Each row has a name. Each question is about the rows just above it.

[  2 -32 -12  30 -25   1   0  -1  19 -18  16 -25   2] : B
[ 14  15 -36 -16  26   4  15   3 -30  12   5   2  -8] : H
[  9  34  20 -36  18   8   1  20 -44 -16 -25  25  11] : Z
[ 29   1  15  -6  32  -2  22  -4  17  30  32 -17  31] : Q
[ 14  15 -36 -16  26   4  15   3 -17   9   8 -10  13] : U
[  8 -30 -24 -35  55 -16  10 -12  19  -7   3 -17  22] : E
[  8  23  20  30   2  -7 -10  -5 -44 -16  32 -10  12] : P
[ 14   3 -36 -16  26   4  15   4 -17  12   5   2  -8] : G
[-12  47 -10 -22   4  -7  43   3 -28  22   6 -22  18] : M
The row with [  8 -30 -24 -35  55 -16  10 -12  19  -7   3 -17  22] is -> E
After [-44 -16  32], its row goes on with -> [-10  12]
Shared by H and Q: -> [15]
Among the named rows, does one hold [  3 -17   9   8] next to each other, in this order? -> yes

[-11  -5 -11  -8 -13   0 -12  -9 -11  -7 -11 -12  -7  -9 -13 -17  -7 -14
 -17  -5  -4 -13 -11 -11] = A
[ -5 -24   6  -6  21 -45 -48 -13  24  -3  20  20 -21  20  12  26 -23  -9
  -5 -51 -49 -47  18   5] = S
[  1   1  -9  -3  -2   3  -6   0   2  -2  -1 -11   8 -10   1  -6   3  -7
  -8  -2   0  -3   4  -9] = K
[ -6  -3 -17  -5  -6  14   2  -3  -8  -5  -4 -21  12 -19  -3 -13   4  -9
 -18  11  10  -3  -1 -15] = J
[ -9   2 -12   1  -9  -4 -12  -1  -6   1  -7 -12 -12 -10 -11 -13   0  -1
 -10  -6  -6 -12 -11 -12] = X
[ -5 -25   3 -26  -1  -4  -4 -32 -18 -26   1   2  -4   5  -5   4 -31 -28
 -27 -16 -16 -30  -8   7] = V
[-15   3  -9   2 -15  -3 -10   0 -12   2 -13 -10 -12  -8 -18 -17   0  -1
  -7  -6  -6 -11 -16  -9] = R
[ -8  -1  -6  -1  -8   2  -4  -2  -7  -1  -6  -9  -4  -7  -8 -10  -2  -3
  -7  -2  -1  -6  -8  -6] = D
[ 10 -49  15 -50  16  19  26 -48 -22 -50  16   6  28   7  21  24 -43 -49
 -36  -1   4 -12  11  24] = F
[-11  10 -10  11 -12 -10 -16   7  -3  11 -10  -8 -19  -6 -16 -15   4  10
  -1  -8 -10 -13 -15 -11] = T
[ 29 -15 -19 -18  28 -14 -21 -21  20 -17  29 -13   9 -13  27  19 -22 -23
 -34 -23 -23 -36  27 -15] = N
[ -3   5 -13   4  -4 -15 -22  -2   2   5  -2  -8 -13  -6  -9  -8  -5   2
 -10 -18 -19 -27  -6 -12] = Y
Is [-18 -19 -27] printed in one of the named rows, side by side and in this order? -> yes
Is [ 0 -3  4] printed in one of the named rows, side by side and in this order? -> yes
Is [-19 -18  28] printed in one of the named rows, side by side and in this order? -> yes
Is [-12  -9] printed in one of the named rows, side by side and in this order? -> yes
Go on from [ -5 -25] to the end of its row. -> [  3 -26  -1  -4  -4 -32 -18 -26   1   2  -4   5  -5   4 -31 -28 -27 -16
 -16 -30  -8   7]
Does one of the named rows hold [-6 -9 -4 -7] side by side, in this order? -> yes

[-10 -23  30 -31  18  -5   4  29  18 -12 -43 -10  -8   5  10 -43 -13 -17
  10 -11  -5  -4  11  18   4  -1 -45  27  -4   4  43  32  18 -43  -8  -5
 -25   3 -36  19  -5  18   8  22  33  11  26 -20 -20 -28  -6  41  22 -24
  50 -29 -29   4 -24 -21   0] : nalu
[-10 -23  30 -31  18  -5   4  29  18 -12 -43 -10  -8   5  10 -43 -13 -17
  10 -11  -5  -4  11  18   4  -1 -45  27  -4   4  43  32  18 -43  -8  -5
 -25   3 -36  19  -5  18   8  22  33  11  26 -20 -20 -28  23  27  15   7
  35 -20 -38  20  -9 -34   0] : suro
[-11 -27  32 -31  20  -7  -5  26  16  -4 -43  -9  -8   5   8 -46   7   6
  46 -31   3 -26  28  -4  30  21  -1  27  31   8 -45   4  26  35   5 -37
  45   7   6  -6 -41   0  -2   5   3  10 -13 -31  -6  21   3 -30 -11 -30
 -19  -5 -22  -4   2 -54   0] : puso
[-10 -23  30 -31  18  -5   4  29  18 -12 -43 -10  -8   5  10 -43 -13 -17
  10 -11  -5  -4  11  18   4  -1 -45  27  -4   4  43  32  18 -43  -8  -5
 -25   3 -36  19  -5  18   8  22  33  11  26 -20 -14 -28  -6  41  22 -14
  50 -29 -29   4  23 -21   0] : faru
[ -8 -21  29 -31  17  -4   3  29  19 -14 -42  -9  -9   3  11 -41 -14 -16
   5   4  15 -31  12  -6 -16  -1 -30  16   3 -10  28  24   6 -11  17   0
 -16  -1 -47  13 -23  11  -9   9  31  13  34   8 -22 -23  19  25  13   2
  35 -25 -44   2 -16 -20   0] : lat
Among the named rows, does one hold [ -9  20 -38] next to each other, in this order? -> no
Whose row is [-10 -23  30 -31  18  -5   4  29  18 -12 -43 -10  -8   5  10 -43 -13 -17
  10 -11  -5  -4  11  18   4  -1 -45  27  -4   4  43  32  18 -43  -8  -5
 -25   3 -36  19  -5  18   8  22  33  11  26 -20 -20 -28  -6  41  22 -24
  50 -29 -29   4 -24 -21   0]? -> nalu
Whose row is [ -8 -21  29 -31  17  -4   3  29  19 -14 -42  -9  -9   3  11 -41 -14 -16
   5   4  15 -31  12  -6 -16  -1 -30  16   3 -10  28  24   6 -11  17   0
 -16  -1 -47  13 -23  11  -9   9  31  13  34   8 -22 -23  19  25  13   2
  35 -25 -44   2 -16 -20   0]? -> lat

[-15   2   4  15  10   8   6  -8   1   4  -8   4  43   8] -> Sedeg
[-20  18  15 -15   7  16  20 -12  25  11   3   9   4   2] -> kofef
[-20  18  15 -15   7  16  20 -12  25  11   3   9   4  12] -> nizus
[-32  23 -18 -11   0   3  -8  -6 -53 -59   4 -13 -59 -26] -> kab
[-32  23 -18   5   0  15  -8 -10 -25 -10   8 -21 -29 -17] -> Vupim
[-20  18  15 -15   7  16  20 -12  25  11   3   9   4   4] -> bir
[  1  23 -32  26  -1  -7   2  -5   4   7   0  -3 -16   5] -> kom
The one value in Vupim and nizus: -> [15]
Whose row is [-20  18  15 -15   7  16  20 -12  25  11   3   9   4   4]? -> bir

[ 3  6  0  5 -7 14 -5] -> zuk
[  7 -19  25  49  17 -58 -19] -> bev
[  2 -12  10  31  -2  49   4] -> kevav
[  2 -12  10   4  -2  49   4] -> pegek
[-10  -8   1  -6  13  49   5] -> vebu
[ -9  -1   5  16  11 -28  -9] -> Zet
[10 -3 -1  7 10 28  0] -> kire
[-10   2   1  -6  13  41  -3] -> kal
Go on from [2 1] to the end of its row. -> [-6 13 41 -3]
After [  7 -19  25  49  17], its row goes on with -> [-58 -19]

[-13  13 -18 -49 -15  14  18  -4   8  19  11   3 -14  -3  29  -7   6 -17
  27  25  18  41   0 -18  40  -3   2  17] = zel
[-13   3 -25 -49 -15  14  18  -4   8  19  11   3 -14  -3  29  -7   6 -17
  27  25  18  41   0 -18  11 -17  14   5] = tuse
[ 21  13 -17 -12   8  39  13 -11  17  -9  17  12   8  37   0  -8  25 -14
  42  -7  15   1  -3  -9  28 -22  -8  -5] = sota
[-13   3 -25 -49 -39  14  18  -4   8  19  11   3 -14  -3  17  -7   6 -17
  27  25  40  41   0  11  11 -17  14   5] = pilem
[ 21  13 -17 -12   8  10  13 -11  17  -9  17  12   8  37   0  -8  25 -14
  42  -7  15   1  -3  -9  28  -8  23  -2] = det
Whose row is [-13   3 -25 -49 -15  14  18  -4   8  19  11   3 -14  -3  29  -7   6 -17
  27  25  18  41   0 -18  11 -17  14   5]? -> tuse
Which row holds [-13  13 -18 -49 -15  14  18  -4   8  19  11   3 -14  -3  29  -7   6 -17
  27  25  18  41   0 -18  40  -3   2  17]? -> zel
Does one of the named rows hold [12  8 37  0] side by side, in this order? -> yes
Among the named rows, does one hold [ 10 -17] next to each other, in this order? -> no
Go on from [-3 -9 28 -8] to the end of its row. -> [23 -2]

[-11 -41  19  16 -40  19 -24  18  29 -43  39 -13 -40]  W
[-36  -7  25  40  43 -39 -18   5 -19  44  29 -14  -1]  L
[-11 -41  19  16 -40 -11 -24  18  29 -43 -40 -28 -13]  C
Among the named rows, does one hold [-19  44  29] next to each other, in this order? -> yes
Shared by L and W: -> [29]
Does one of the named rows hold [43 40 25] side by side, in this order? -> no

